These are the activations of a small neural network, seen along a few directions. Each row is one input.
Each table varies a few parts of the input and shows all the possible inputs, shuffled.
Descriptions start from the smaller parts, as in this example, which fits no table here: one of 4 places along a line, together with either a single point or one of 9 places along a line or (one of 2 separate values, together with one of 8 places around a ring).
Shared parts are said once, and a part with two or three values counts as separate values.
(in the rows, 128 means zero)

Other details of the inputs shift rows strongly along two fixed directions, in all tables alike. That doesn't count.

Table:
R1: [ 88 134 206  36 170 153 100 129 158  72 101 130 170 155]
R2: [154 121  39 207  96  33 126  69  94 147 113 137  89 123]
R3: [107 133  55 199  61 193 159 165 110 192 187 143  82 104]
R4: [144 123  43 189 109  89 141 107  90 154 164 135  90 128]
R5: [115 131 133  78 133 139  93 126 167 142  90  86 161 131]
R6: [147 106 203  46 159 122  88 111 162  85  94 132 138 142]
R7: [151 111 167 140 120 181 138 167  91 137 156 129 126 110]
R8: [ 94 124 125 100 118 235 139 189 149 171 190 118 138 142]
R9: [148 148 133 114 153  31 146  94 146 117  79 140 112 119]
R10: [145 113 115 105 159  80 108  82 133 123 111 110 149 171]
R11: [125 143 107 170 116 111 133 144  91 100 115 154 117 125]
R12: [129 143 171  66 145 138 140 127 166  93 125 140 154 128]
R13: [148 145 172  89 136 136 138 142 152  90 119 126 171 140]
R14: [106 136 113 194  99 181 166 185  57 142 174 151 121 101]
R15: [ 74 154 144 137 136 171 148 161 105 141 175 152  98 111]
R16: [150 110  83 131 149  49 121  91 151 143  37 122 117 161]
R17: [153 114 156 112 154  54 110  96 130 122  84 138  85 122]
R18: [131 139 172 122 118 201 173 182 115 135 178 124 169 113]
R19: [ 82 138 139 105  97 248 133 164 155 161 175  99 139 126]
R20: [185 121  98 189 107  72 120 120  91 110  99 154  77 112]
R21: [117  82 167 123 184  86 106 108 198  84  84 100 169 127]
R22: [140 143  59 187 101  89 112  91  96 155 144 125 115 104]
R23: [113 129 143 104 125 152 106  92 138 127 148  99 158 148]
Each input here is: either a single point or (one of 2 separate values, together with one of 5 places along a line) or (one of 3 separate values, together with one of 4 places along a line).
A walk changes only the place on the line of 4. It starts at R14 and steps to R11. List the rest of the walk in order. -> R1, R15

Table:
R24: [ 73 152 105 162 100 239 165 178 123 161 230 133 134 108]
R25: [118 129  85 155 139  68 124  89 137 136 121 137  88 120]
R26: [113 152  91 142 119 128 139 120 126 150 161 145  96 116]
R27: [146 127  94 147 103 148 130 131 122 162 149 131 101 119]
R28: [153 117  49 216  86 101 146 128 107 159 121 124 102 108]
R29: [150 143  79 211 100  91 170 150  91 125 111 162  89  86]
R30: [145 133  82 217 102  91 170 147  98 124 113 158  86  84]
R31: [114 148 153 134 114 206 167 195 110 127 167 147 136 113]
R32: [ 99 126 125 125 149 118 126 115 154 123 120 111 154 135]
R33: [123 106 194  82 170 100 106 125 164  77  62 116 164 139]
R34: [174 117 209  95 164  88 100  94  96  54 114 122 184 154]
R35: [107 121 114 160 101 249 138 173 126 181 231 133  98 108]
R36: [148 147  82 205  94  93 164 151  74 129 105 159  84  94]
R37: [119 125 156  83 117 208 127 166 140 144 149  99 183 153]
R38: [152 114 165  43 149 104  95  98 158 123  72 100 160 171]
R39: [156 124  81 153 100  85 123 117 104 144  81 111 128 132]
R40: [166 121 135 131 145  40 101  52  83  85 121 124 169 153]
R41: [115 110 199  35 149 208  99 137 183 133 149  94 174 159]
R42: [119 116 188  46 142 195 107 150 173 125 123  82 211 162]
R43: [148 111 151 117 163  44 116 101 147  96  64 141 101 120]
R44: [119 139 157  46 161  84 108  89 159 114  89 117 152 166]
R45: [125 145  77 159 122  73 142 105 125 128 100 127 130 124]
R46: [188 113  74 216  95  90 127  97  40 126 172 133 117 116]
R47: [151  92 122 112 147  61  80  75 157 121  64 109 114 147]
R48: [153 141 118 147 121  75 137 127  96 123  94 160  75 111]
R49: [154  94 116 134 143  60 104  95 155 123  54  93 154 146]
R50: [136 131 195  62 158 122 120 135 157 100 101 137 138 133]
R51: [ 95 123 124 123 146 120 114 112 152 117 118 113 147 137]
R52: [ 84 158 120 126 106 205 148 161 112 150 184 127 146 129]
R53: [121 121 131 156 130 132 131 145 122 122 146 162  71  98]
R54: [125 156  54 179  98  86 142 105  88 160 139 156  64 113]
R55: [147 115 166  45 145 107  86  96 150 126  71  98 155 168]
R56: [ 80 157 134 112 113 227 155 173 126 149 199 126 160 135]
R57: [142 139 161  99 139 117 138 142 125 114 110 149 112 128]
R58: [100 110 140 133 113 241 121 175 142 155 190 108 152 129]
R59: [133 126 166 105 144 117 133 136 146 108 117 145 109 116]
R60: [102 121 192 104 148 198 141 177 150 110 150 127 161 120]
R61: [114 126  84 154 136  71 112  86 135 131 121 140  81 121]
R62: [ 86 147 126 122 120 201 141 146 141 155 210 138 112 120]
What is each input in this table made of? -> one of 3 separate values, together with either a single point or (one of 2 separate values, together with one of 6 places along a line)
Changing only the choice among 3 separate values turns R26 into R27. The same change can be made to R40. Which row results? -> R46
Change only the choice among 3 separate values in R56. List by row number the other rows that result. -> R31, R37

Table:
R63: [108 137 181  77 144 183 137 160 153 131 163 125 147 130]
R64: [141 121  97 161 101 143 125 129 122 143 160 128 115 118]
R65: [118 132 188  57 152 161 118 128 153 118 132 133 141 151]
R66: [149 114 116 108 145  67 118 103 144 122  70 102 157 153]
R67: [134 124  83 151 123  81 129 102 141 132  93 122 125 117]
R68: [161 118 130 137 128  91 125 112 128 105 107 136 116 120]
R69: [160 124 150 109 137  68 125 103 122 101  60 122 144 143]
R70: [115 135  93 200 102 136 163 157 115 134 151 156  85  92]
R71: [ 89 120 159  94 137 196 127 149 168 125 149 109 160 140]
R72: [143 120 188  75 150 160 113 143 143  99 128 117 167 145]
R73: [127 129 119 178 111 182 146 157  92 151 195 154  78  89]
R74: [147 119 121  99 137  73  90  87 145 120  86 117 119 151]
R75: [122 139  66 183  96 145 156 142 109 175 176 134  86 103]
R76: [140 122 121  97 140  73 106  83 147 130  80 118 124 156]
R77: [111 141  96 201 102 165 166 180 101 141 167 156  93  98]
R78: [105 114 167  78 140 194  96 139 143 143 167 120 138 147]
R79: [155 124 140  99 144  69 105  94 135 101  83 137 107 138]
R80: [147 110 119 143 120  95 106 110 107 131  97 116 133 136]
R81: [116 144  89 208  90 141 165 169  86 140 145 156  87  92]
R82: [105 120 155  81 130 191 130 148 160 138 162 106 168 141]
R83: [113 120 118 104 148  74 108  93 155 116  68 118 117 147]
R84: [145 142  90 194  97 150 152 146  92 147 183 156  67  88]
R85: [122 109 190  93 142 191 121 152 138 113 163 127 147 125]
R86: [ 91 146 174  71 144 188 122 157 157 128 152 140 140 130]
R87: [ 92 139 173  89 147 182 128 128 132 103 195 123 183 142]
R88: [ 93 136 153  81 141 193 121 142 165 144 156 107 157 132]
R89: [110 129 184  73 152 155 123 145 172 107 120 122 170 133]
R90: [ 83 151 173  73 154 183 119 122 130 112 196 132 164 149]
R91: [143 125 109 132 127  91 123  96 138 144 109 115 119 137]
R92: [147 122  95 204 106 151 150 158  75 141 167 155  84  93]
R93: [139 137  87 188 106 135 167 164  94 145 156 153  99 103]
R94: [150 116 141 107 146  58 129 107 148 103  72 126 140 133]
R95: [136 138  73 194  79 153 154 140  85 165 160 136 104 114]
R96: [166 129 117 151 115  80 127 117  99 107  92 133 113 118]
R97: [142 131 102 156  96 143 123 133 103 140 142 123 124 126]
R98: [163 111 124 114 139  72  97  97 138 113  78 106 151 154]
R99: [150 130 131 133 136  88 135 106 130 124 105 137 108 125]
R100: [109 139 174  91 145 190 133 172 151 120 147 127 169 130]
R101: [123 147 119 155 108 145 148 160 108 133 132 143 125 104]
R102: [104 154  97 183 110 176 156 147  77 133 220 148 132 116]
R103: [151  98 108 149 127  74 105  95 126 130  99 121 121 130]
R104: [166 121 138 123 147  66 128 106 131 104  69 128 138 143]
R105: [125 144 119 141 127  75 127  94  90 101 120 127 153 137]
R106: [117 124 106 140 136  91 125 108 147 131  95 116 113 128]
R107: [110 126 156  75 150 167 114 138 164 124 117 100 184 150]
R108: [155 123  97 148 120  78 110  95 128 136 109 118 105 128]
R109: [156 102 106 152 133  76 103 104 115 130  92 118 129 138]
R110: [ 87 138 151  69 139 194 115 141 162 141 153 117 148 140]
R111: [ 92 130 160  97 129 195 127 154 143 127 134 107 167 143]
R112: [144 120 122 104 131  68 118 100 133 121  61 100 157 150]
R113: [122 145 119 137 146  72 127  80 111 109 136 129 135 131]
R114: [125 131 123 146 139  65 132 115 139 115  80 136 102 117]
R115: [127 119 166  77 144 168 115 131 154 129 129 101 181 163]
R116: [ 94 124 156  99 142 197 126 157 155 127 142 108 166 146]
R117: [132 117 106 162 116 139 118 127 114 159 160 128 101 115]
R118: [ 98 145 178  83 147 187 129 159 160 130 155 128 150 122]
R119: [123 119 141 109 122 169 128 128 149 140 153 115 152 141]
R120: [115 140  61 172  94 146 150 142 105 173 173 145  76 110]
R121: [151 133 112 148 118  71 143 128 105 120  85 135 121 120]
R122: [122 146  84 171 103 134 158 152  99 155 167 167  67 102]
R123: [161 113 132 146 129  74 120 113  96 107  81 130 116 119]
R124: [118 132 111 145 133  72 131 117 129 118  88 150  85 121]
R125: [160 118 132 133 134  71 135 102 135 109  88 136 124 129]
R126: [121 129 113 167 109 184 140 156  89 149 194 165  68  97]
R127: [136 126 119 108 135  74 113  98 140 117  53 104 159 141]
Changing only one part turns R78 into R117. The same change can be made to R65. Which row results? -> R99
Changing only one part turns R107 into R110. The same change can be made to R102. Which row results? -> R90
What is each input in this table made of? -> one of 5 places along a line, together with either a single point or (one of 2 separate values, together with one of 6 places along a line)
List by row number the other rows that have the place on the line of 5 in common with R97. -> R69, R80, R81, R95, R96, R101, R105, R111, R112, R121, R123, R127

Table:
R128: [106 142 171  88 138 157 138 142 144 112 139 139 136 128]
R129: [170 110  35 185 100  68 118  83 110 178 117 132  63 124]
R130: [114 122 149 141 134 159 138 161 134 131 153 147  96 100]
R131: [158 134  58 208 103  62 167 133 100 138 100 173  47  90]
R132: [128 142 134 126 122 146 140 133  96 119 163 133 152 137]
R133: [106 152 136 125 127 147 154 147 122 127 166 156 116 118]
R134: [145 110 197  58 178  57 103 102 177  85  36 114 144 148]
R135: [135 130 136 151 110 177 127 149 101 122 169 132 134 122]
R136: [137 141 131 140 104 173 132 158 100 129 154 130 141 118]
R137: [154 123  98 175 131  59 144 118 125 121  83 157  70 106]
R138: [117 115 112 141 117 166 133 137 151 152 154  98 162 131]
R139: [106 135  96 143 123 154 137 121 135 142 178 106 165 136]
R140: [113 126  93 161 101 180 134 139 142 150 174 111 153 121]
R141: [127 122 135 152 116 176 119 148 101 120 172 132 131 115]
R142: [108 132 138 148 124 167 133 156 128 124 166 155  93  96]
R143: [104 150 135 144 133 153 152 146 120 128 179 158 105 113]
R144: [130 110 140  78 127 173  97 116 156 169 155 100 134 151]
R145: [122 144 165  87 140 154 128 137 115 114 146 118 181 149]
R146: [113 140 170  91 131 165 133 154 149 110 137 139 129 121]
R147: [ 72 145  92 114 126 152 126 125 150 161 143 110 133 148]
R148: [116 152 133 134 113 172 147 167 128 129 150 150 107 101]
R149: [104 155 163  87 146 154 142 149 140 120 145 141 143 129]
R150: [ 82 130  80 145 104 180 135 154 146 185 145 113 108 126]
R151: [130 119 136  77 123 177  87 110 156 152 160 106 136 147]
R152: [151 117  72 207 124  51 146 121 110 130  98 167  48  89]
R153: [175 122  65 206  96  62 151 121  77 133  98 149  90 114]
R154: [157 130 105 157 113  67 133  98  89 111  95 133 129 128]
R155: [131 142 133 136 113 156 139 141  96 129 149 127 150 123]
R156: [150 111 132  61 149  66  75  50 161 131  82  93 144 168]
R157: [112 134 173 103 141 166 125 149 151 109 141 140 124 120]
R158: [133 112 142 149 121 165 125 152 103 131 159 127 127 117]
R159: [137 120 179  90 127 166 127 151 126 119 132 112 168 144]
R160: [126 119 164  98 168  59 109  92 153  88  71 133 128 128]
R161: [150  97 114 114 151  53 108  81 173 116  51  85 176 157]
R162: [122 131 107 104 124 156 109 101 133 164 186 114 121 150]
R163: [ 99 119 131  58 152  88  82  90 194 125  41  85 164 169]
R164: [125 138 134 143 126 154 137 132  92 122 180 134 142 134]
R165: [143 111 166  84 174  44  92  74 127  78  75 109 173 162]
R166: [123 140 147 117 126 157 148 168 138 135 131 139 111 108]
R167: [136 128 166 105 124 168 129 159 119 130 134 115 161 134]
R168: [113 152 143 118 128 147 148 147 129 126 135 145 118 111]
R169: [120 120 181  68 188  49 102  87 162  80  74 128 147 149]
R170: [177 117  69 214 106  62 141 115  78 131 100 148  83 115]
R171: [142 118 146 144 118 163 132 149 106 131 151 124 133 127]
R172: [156 135  90 163 124  60 154 130 122 129  73 153  81 104]
R173: [108 129  95 155 110 171 139 127 136 150 176 107 159 123]
R174: [ 71 141  85 133 111 172 129 133 146 171 147 114 123 135]
R175: [116 123  23 184 107  70 132 110 134 175  77 124  77 126]
R176: [111 141 147 135 133 152 144 140 130 122 155 150 108 112]
R177: [143 115 190  51 168  60 112 108 176  89  35 116 149 149]
R178: [126 127 169 108 133 166 121 129 114 110 154 119 163 142]
R179: [119 120 173 107 140 169 114 130 116 109 158 118 162 135]
R180: [133 130 165  99 120 172 118 147 120 109 144 120 165 139]
R181: [175 128  55 218  95  69 153 129  73 145  99 150  88 103]
R182: [165  94 150 110 161  50  96  94 132  94  54 113 149 149]
What is each input in this table made of? -> one of 5 places along a line, together with either one of 3 separate values or (one of 2 separate values, together with one of 4 places along a line)
Changing only the place on the line of 5 turns R148 into R149. The same change can be made to R180. Which row results? -> R132
Changing only the place on the line of 5 turns R146 into R131. The same change can be made to R142. Which row results? -> R152
Change only the choice among 2 separate values in R165. List by row number the other rows that result. -> R169
Change only the choice among 3 separate values in R161. List by row number the other rows that result. -> R129, R175
